Each row below holds a small network's activations on one input, seen along a few directions.
Each table varies a few parts of the input and shows all the possible inputs, shuffled.
A made-up example of a description, with smaller parts first: one of 6 places along a line, together with either a single point or one of 9 places around a ring or (one of 2 separate values, together with one of 8 places around a ring).
Shared parts are said once, and a part with two or three values counts as separate values.
In the rows, zero is written as 128.

Other details of the inputs vary at random and push rows far along two fixed directions, the same in every table; ignore that.

Rows:
R1: [138 123 154 132  89 136 142 137 129  97  55 157 117]
R2: [124 148 120 109 100 134 139  94 110 136  74 183 131]
R3: [131 118 206 120 189 107 132 135 188 113 210  75 140]
R4: [109 190 235  58 128  89 166 103 167 105 146 148 148]
R5: [133 136 136 103  66 129 116 155 125 140  69 138  77]
R6: [119  75  27 176 136 170 113 120  85 146 118 108 114]
R7: [ 96 101 173  86 185 130 103  88 203 165 193  80 116]
R8: [153  88  42 197 119 138 108 178 102 149 114  95 118]
R9: [139  93 208 129 186 110 146 123 206 126 193  80 148]
R10: [138 150  68 121  88 145 111 126  52 123  76 193 131]
R11: [132 107 213 101 151 142 125 133 182 128 144 101 127]
R12: [123 183 187  94  76  90 173 120 131  98 101 196 149]
R13: [ 84 147 159  83  80  66 151  94 150 130  83 189  99]
R14: [143 139 129 127  77 138 123 157  89  78  61 162 111]
R15: [120 115 163 105 123 113 130 139 172 155 113  94  98]
R16: [141 164 142 104  96 142 134 124  87  97  84 165 138]
R17: [120  99  91 134 183 145  95 110 132 147 188  78 112]
R18: [134 133 128 116 129 121 111 159 136 139 124  85  92]
R19: [158  96  63 186 141 193 127 134  75 126 109 112 167]
R20: [161 112  77 169 111 196 107 140  59 120  95 133 155]
R21: [136 103 101 167 160 109 116 169 156 151 187  62 124]
R22: [120 125  91 159 195 135 132 111 126 149 207 100 164]
R23: [124 166  64 137  92 133 127 132  51 116  89 196 137]
R24: [143 101  71 181 172 137  94 180 132 150 185  47 124]
R25: [ 94 141 139 108 143  89 118 109 148 130 165 129 113]
R26: [113  97  46 191 176 131 101 122 131 142 199  82 141]
R27: [133 118 118 122 164 166 109 103 118 160 152 119 142]
R28: [130 170 187  91  88 101 178 106 133 102  85 185 145]
R29: [116 158 242  89 114  70 166 124 200  94 145 149 129]
R30: [135 145  60 146  82 136 147 114  65 126  76 198 134]
Each input here is: one of 5 places around a ring, together with one of 6 places around a ring.
Question: The inputs of R22 and R26 match in every part but the place on the ring of 5. If R27 is changed in the same way as R22 into R26, which row does it become?
Answer: R7
Question: Start at R10 and move only the place on the ring of 5, one step at a time. The first step leads to R17. Which rows follow, in order?
Answer: R18, R14, R16

Rows:
R31: [135 120 140 134 129 126 134 138 141 127 126 117 128]
R32: [122 136 127 122 136 123 131 116 127 131 135 133 133]
R33: [131 120 143 135 128 124 131 138 140 120 128 120 127]
R34: [119 130 125 124 136 125 133 111 130 134 134 134 131]
R35: [127 137 132 124 137 126 130 120 126 128 141 128 137]
R36: [121 121 126 127 126 118 129 129 141 140 129 122 117]
R37: [130 135 136 124 134 130 135 122 126 123 134 131 140]
R38: [127 138 131 123 131 127 132 121 123 126 137 135 135]
R39: [130 125 141 123 131 132 123 133 133 123 130 119 126]
R40: [134 127 140 131 135 134 137 120 128 122 131 132 142]
R41: [123 134 129 122 136 124 128 116 130 131 139 133 134]
R42: [121 126 128 126 126 116 125 135 138 129 133 123 117]
R43: [124 127 127 128 128 118 126 133 139 136 132 118 119]
R44: [127 130 133 126 124 119 128 139 136 132 131 121 122]
R45: [152  85  17 219 153 175  95 171  66 131 142  85 135]
R46: [129 136 137 126 130 130 134 122 125 122 133 135 139]
R47: [132 132 142 129 131 132 138 120 127 121 126 136 141]
R48: [135 127 140 130 132 133 134 121 128 122 130 134 144]
R49: [133 128 139 121 126 133 127 134 132 130 123 124 126]
R50: [121 164  84 122  39 122 139 136  59 101  33 220 113]
R51: [122 121 124 123 131 128 121 122 135 134 127 123 116]
R52: [122 122 127 120 127 129 123 122 136 141 125 123 118]
R53: [129 137 128 125 132 127 128 122 124 127 136 135 137]
R54: [131 130 132 121 129 131 122 132 130 134 129 119 124]
R55: [127 127 130 119 128 127 122 127 132 137 126 121 120]
R56: [131 127 136 129 122 122 131 141 135 127 125 123 125]
R57: [120 120 121 130 125 118 127 129 138 131 129 123 115]
R58: [120 128 124 124 133 125 131 111 128 134 135 135 130]
R59: [121 127 124 124 135 126 130 111 132 135 139 134 132]
R60: [134 120 142 128 130 136 126 132 134 122 124 121 128]
R61: [123 127 128 121 130 128 119 129 132 131 130 123 118]
R62: [128 127 139 130 126 120 129 139 138 121 130 121 124]
R63: [132 135 134 126 131 132 132 122 127 121 134 134 140]
R64: [136 122 142 125 127 137 129 133 133 128 119 123 129]
R65: [127 130 134 121 127 128 121 133 129 126 128 125 121]
Question: What is each input in this table made of?
Answer: one of 5 places along a line, together with either one of 3 separate values or one of 4 places along a line
Question: The inputs of R36 and R44 match in every part but the place on the line of 5. If R51 is changed in the same way as R36 into R44, which row does it become?
Answer: R65
Question: Start at R52 and move only the place on the line of 5, one step at a time. The first step leads to R55. Which rows follow, in order?
Answer: R54, R49, R64

Rows:
R66: [131 113 133 138 156 127 120 140 148 136 164  91 126]
R67: [134 113 131 145 151 126 123 141 146 131 156  93 127]
R68: [131 126 124 132 150 138 124 118 127 134 150 118 143]
R69: [135 121 124 144 150 142 129 123 124 129 150 118 146]
R70: [129 130 125 138 148 132 130 122 128 128 151 119 145]
R71: [120 143 150  98  98 109 131 133 139 123  99 148 109]
R72: [148 116  26 187  90 176 118 150  35 114  68 161 139]
R73: [135 111 126 144 140 134 121 142 135 132 139 105 126]
R74: [123 150 152  98 108 123 141 109 126 122 104 161 127]
R75: [134 110 132 135 142 137 119 134 141 136 137 100 124]
R76: [134 123 130 142 158 132 131 123 132 128 163 111 147]
R77: [110 155 136  99  99 105 142 107 124 124 106 174 122]
R78: [120 137 157  97 105 115 130 126 144 126 102 140 109]
R79: [109 144 145  96  96  96 134 124 144 130 104 153 104]
Question: What is each input in this table made of?
Answer: one of 2 separate values, together with either a single point or one of 6 places around a ring
Question: The inputs of R76 and R67 match in every part but the choice among 2 separate values. If R74 is changed in the same way as R76 into R67, which row does it become?
Answer: R78
Question: Which other rows does R70 become when the choice among 2 separate values takes its other values? List them by row number.
Answer: R66
